These are the activations of a small network on made-up records, seen along a few directions, one row for each record.
After each row come some of the record's fields: C, W, B, J, V, Y.
A field that a record lacks is written missing.
The largest differences between rows may come from other fields.
(in the rows, 500 means zero)
Random noise pushes rows far along 2 fixed directions. That doesn't count. These rows show it; they differ only by the noise:
[376 628 474 469 593 455 403 573 355 338 295 444 546 700 480]
[358 519 451 482 620 581 514 589 401 551 295 597 512 713 591]
[377 622 480 472 596 458 405 564 359 341 297 444 545 688 478]
[361 432 483 511 655 658 572 535 446 669 309 663 488 633 627]

[475 390 545 540 517 592 573 437 589 659 496 590 525 499 491] : {C: c4, W: w2, B: b1, J: missing, V: missing, Y: y2}
[388 460 552 524 737 552 456 372 514 472 437 618 491 482 521] : {C: c1, W: w1, B: missing, J: j1, V: v3, Y: missing}
[583 396 491 640 442 604 530 557 625 364 709 454 526 450 489] : {C: c3, W: w2, B: b1, J: missing, V: missing, Y: y1}
[515 376 459 538 362 544 492 591 543 481 627 524 510 497 540] : {C: c3, W: w3, B: missing, J: missing, V: missing, Y: missing}
[608 615 611 514 435 387 350 374 442 292 482 324 541 342 453] : {C: c1, W: w1, B: missing, J: j2, V: v3, Y: missing}
[567 474 402 524 504 607 468 540 540 303 613 398 565 578 432] : {C: c2, W: w3, B: missing, J: missing, V: missing, Y: missing}
[493 550 392 434 453 552 517 732 495 543 576 583 511 834 590] : {C: c2, W: w2, B: b1, J: missing, V: missing, Y: y1}
[531 589 658 459 531 418 391 469 486 451 503 369 544 240 355] : {C: c2, W: w2, B: b1, J: missing, V: missing, Y: y1}
[414 584 423 341 406 343 498 619 372 670 371 483 517 477 617] : {C: c1, W: w3, B: missing, J: missing, V: missing, Y: missing}
[505 506 315 518 425 495 530 594 511 602 525 601 460 600 584] : {C: c1, W: w2, B: b1, J: missing, V: missing, Y: y2}
[529 627 556 449 436 401 377 461 469 349 521 303 567 394 289] : {C: c2, W: w2, B: b1, J: missing, V: missing, Y: y2}
[481 441 526 437 444 412 515 586 423 625 421 519 409 442 524] : {C: c4, W: w1, B: missing, J: j2, V: v1, Y: missing}
[515 497 563 512 476 518 563 517 549 546 507 535 529 606 585] : {C: c4, W: w2, B: b1, J: missing, V: missing, Y: y1}
[581 611 466 384 360 494 499 622 462 436 428 451 453 561 543] : {C: c2, W: w1, B: missing, J: j2, V: v1, Y: missing}
[429 476 399 374 411 495 623 713 370 748 361 675 420 642 674] : {C: c1, W: w1, B: missing, J: j2, V: v3, Y: missing}
[568 484 550 470 512 595 507 453 467 643 447 562 499 429 571] : {C: c2, W: w1, B: missing, J: j2, V: v3, Y: missing}
[548 496 403 495 358 513 413 706 545 285 643 431 529 669 552] : {C: c3, W: w3, B: missing, J: missing, V: missing, Y: missing}
[462 667 379 458 413 361 498 719 384 470 471 404 505 748 542] : {C: c4, W: w2, B: b1, J: missing, V: missing, Y: y1}
[541 568 590 453 530 496 414 336 504 496 475 439 452 300 369] : {C: c2, W: w2, B: b1, J: missing, V: missing, Y: y2}
[426 540 470 541 609 456 496 369 474 626 446 549 426 508 524] : {C: c4, W: w2, B: b2, J: missing, V: missing, Y: y1}
[432 503 469 590 606 601 514 388 542 357 537 505 509 551 382] : {C: c4, W: w2, B: b2, J: missing, V: missing, Y: y1}
[489 639 437 445 448 477 388 580 469 412 508 465 571 682 427] : {C: c2, W: w2, B: b1, J: missing, V: missing, Y: y2}
[506 584 426 423 431 375 470 557 444 498 392 358 542 414 545] : {C: c1, W: w3, B: missing, J: missing, V: missing, Y: missing}
[469 440 546 442 465 466 518 432 485 525 535 466 481 507 481] : {C: c4, W: w3, B: missing, J: missing, V: missing, Y: missing}
[462 549 569 376 453 293 439 426 407 511 428 357 470 413 451] : {C: c4, W: w3, B: missing, J: missing, V: missing, Y: missing}
[367 522 548 450 712 514 483 375 504 452 351 551 481 479 458] : {C: c4, W: w1, B: missing, J: j2, V: v3, Y: missing}
[518 408 497 655 607 637 546 505 501 510 556 624 520 550 513] : {C: c1, W: w1, B: missing, J: j1, V: v1, Y: missing}
[514 672 492 506 513 424 313 465 452 280 480 372 570 594 337] : {C: c2, W: w2, B: b1, J: missing, V: missing, Y: y2}
[536 560 381 471 429 433 478 703 427 546 431 627 510 711 578] : {C: c1, W: w1, B: missing, J: j2, V: v3, Y: missing}
[560 237 451 581 534 819 681 473 659 656 660 610 499 476 623] : {C: c4, W: w3, B: missing, J: missing, V: missing, Y: missing}
[504 542 340 451 545 582 591 695 569 405 494 655 535 754 493] : {C: c2, W: w1, B: missing, J: j2, V: v1, Y: missing}
[517 520 457 477 352 454 541 691 541 576 543 463 472 512 608] : {C: c1, W: w2, B: b1, J: missing, V: missing, Y: y1}
[606 375 618 550 547 662 549 322 554 645 507 579 483 366 558] : {C: c4, W: w1, B: missing, J: j2, V: v3, Y: missing}
[478 586 633 523 522 372 462 425 464 449 438 362 536 434 395] : {C: c4, W: w2, B: b1, J: missing, V: missing, Y: y1}
[508 434 566 632 457 609 537 508 606 364 625 486 584 468 460] : {C: c3, W: w2, B: b1, J: missing, V: missing, Y: y1}
[520 441 467 408 491 553 500 636 520 666 506 518 449 506 628] : {C: c2, W: w3, B: missing, J: missing, V: missing, Y: missing}
[504 631 474 482 662 389 467 453 499 221 461 460 520 556 334] : {C: c4, W: w1, B: missing, J: j1, V: v1, Y: missing}
[290 505 476 477 703 617 625 489 495 693 363 715 448 600 592] : {C: c4, W: w2, B: b2, J: missing, V: missing, Y: y1}
[347 505 494 477 735 561 451 435 507 376 411 612 537 697 468] : {C: c4, W: w1, B: missing, J: j2, V: v3, Y: missing}
[568 585 517 490 504 388 403 481 455 379 433 426 499 443 349] : {C: c2, W: w1, B: missing, J: j2, V: v3, Y: missing}
[532 498 551 518 577 581 513 423 417 529 472 554 490 516 497] : {C: c2, W: w1, B: missing, J: j1, V: v3, Y: missing}
[502 436 466 575 483 631 542 519 567 574 508 594 548 609 511] : {C: c4, W: w2, B: b1, J: missing, V: missing, Y: y2}
[516 653 455 521 403 359 424 673 416 255 545 302 557 620 447] : {C: c1, W: w2, B: b1, J: missing, V: missing, Y: y1}
[476 620 372 433 362 403 577 775 441 489 468 449 498 811 609] : {C: c4, W: w2, B: b1, J: missing, V: missing, Y: y1}
[521 472 462 511 500 478 573 505 477 606 436 559 434 415 542] : {C: c1, W: w1, B: missing, J: j1, V: v1, Y: missing}
[554 434 607 616 444 512 490 428 600 459 642 384 503 299 452] : {C: c1, W: w2, B: b1, J: missing, V: missing, Y: y1}
[552 484 421 500 484 557 603 589 485 598 496 596 431 473 498] : {C: c2, W: w1, B: missing, J: j1, V: v4, Y: missing}
[520 546 552 470 674 396 482 337 531 316 452 438 574 369 369] : {C: c4, W: w1, B: missing, J: j2, V: v3, Y: missing}

Here are new rows. What are their fields?
[446 594 418 350 352 287 409 692 377 594 363 419 480 508 582] : {C: c1, W: w3, B: missing, J: missing, V: missing, Y: missing}
[435 448 582 495 582 438 500 408 522 466 421 534 423 380 402] : {C: c4, W: w1, B: missing, J: j2, V: v1, Y: missing}
[549 585 452 502 333 390 464 649 507 394 577 329 518 468 495] : {C: c1, W: w2, B: b1, J: missing, V: missing, Y: y1}
[512 651 471 542 494 341 416 443 401 340 494 278 524 451 373] : {C: c4, W: w2, B: b1, J: missing, V: missing, Y: y1}
[528 575 536 476 389 346 388 495 517 533 454 399 513 377 495] : {C: c1, W: w2, B: b1, J: missing, V: missing, Y: y2}
[467 349 442 572 571 765 684 508 618 632 652 691 435 596 593] : {C: c4, W: w2, B: b2, J: missing, V: missing, Y: y1}
[450 565 586 522 548 434 512 428 443 606 457 450 476 396 495] : {C: c4, W: w2, B: b1, J: missing, V: missing, Y: y1}
[511 543 448 514 529 510 468 681 440 506 400 528 576 659 508] : {C: c2, W: w1, B: missing, J: j2, V: v3, Y: missing}
[546 486 485 462 487 471 520 490 513 524 478 365 494 365 553] : {C: c4, W: w3, B: missing, J: missing, V: missing, Y: missing}
[500 521 552 538 502 537 437 457 528 404 523 441 586 473 361] : {C: c2, W: w2, B: b1, J: missing, V: missing, Y: y2}
[408 476 442 571 585 645 591 506 448 533 416 653 477 641 593] : {C: c1, W: w1, B: missing, J: j1, V: v3, Y: missing}
[473 511 600 393 436 319 445 434 433 635 427 390 457 188 531] : {C: c1, W: w3, B: missing, J: missing, V: missing, Y: missing}
[598 499 491 454 405 630 557 563 535 466 505 526 454 531 545] : {C: c2, W: w1, B: missing, J: j2, V: v1, Y: missing}
[555 575 529 540 484 417 400 505 493 415 558 427 516 508 495] : {C: c1, W: w2, B: b1, J: missing, V: missing, Y: y1}
[521 475 466 527 562 571 522 651 480 611 418 604 559 618 544] : {C: c2, W: w1, B: missing, J: j2, V: v3, Y: missing}
[511 462 586 598 573 484 536 402 500 541 503 397 485 317 444] : {C: c4, W: w2, B: b1, J: missing, V: missing, Y: y1}
[438 418 392 448 440 527 559 579 463 601 493 556 516 683 544] : {C: c4, W: w3, B: missing, J: missing, V: missing, Y: missing}
[511 451 444 447 386 511 469 651 528 467 577 492 473 688 556] : {C: c4, W: w3, B: missing, J: missing, V: missing, Y: missing}
[528 555 419 512 426 476 519 669 475 373 572 390 517 690 503] : {C: c4, W: w2, B: b1, J: missing, V: missing, Y: y1}
[491 371 552 499 626 596 596 410 463 735 459 701 430 452 531] : {C: c2, W: w1, B: missing, J: j1, V: v3, Y: missing}
[349 497 502 467 719 553 524 384 524 426 371 601 480 638 474] : {C: c4, W: w1, B: missing, J: j2, V: v3, Y: missing}
[520 327 512 467 422 556 572 540 587 757 514 575 399 492 678] : {C: c4, W: w3, B: missing, J: missing, V: missing, Y: missing}
[457 564 558 456 497 455 547 574 481 629 424 540 524 550 586] : {C: c4, W: w2, B: b1, J: missing, V: missing, Y: y1}
[418 562 482 428 680 433 455 428 405 350 440 541 611 689 441] : {C: c4, W: w1, B: missing, J: j2, V: v3, Y: missing}
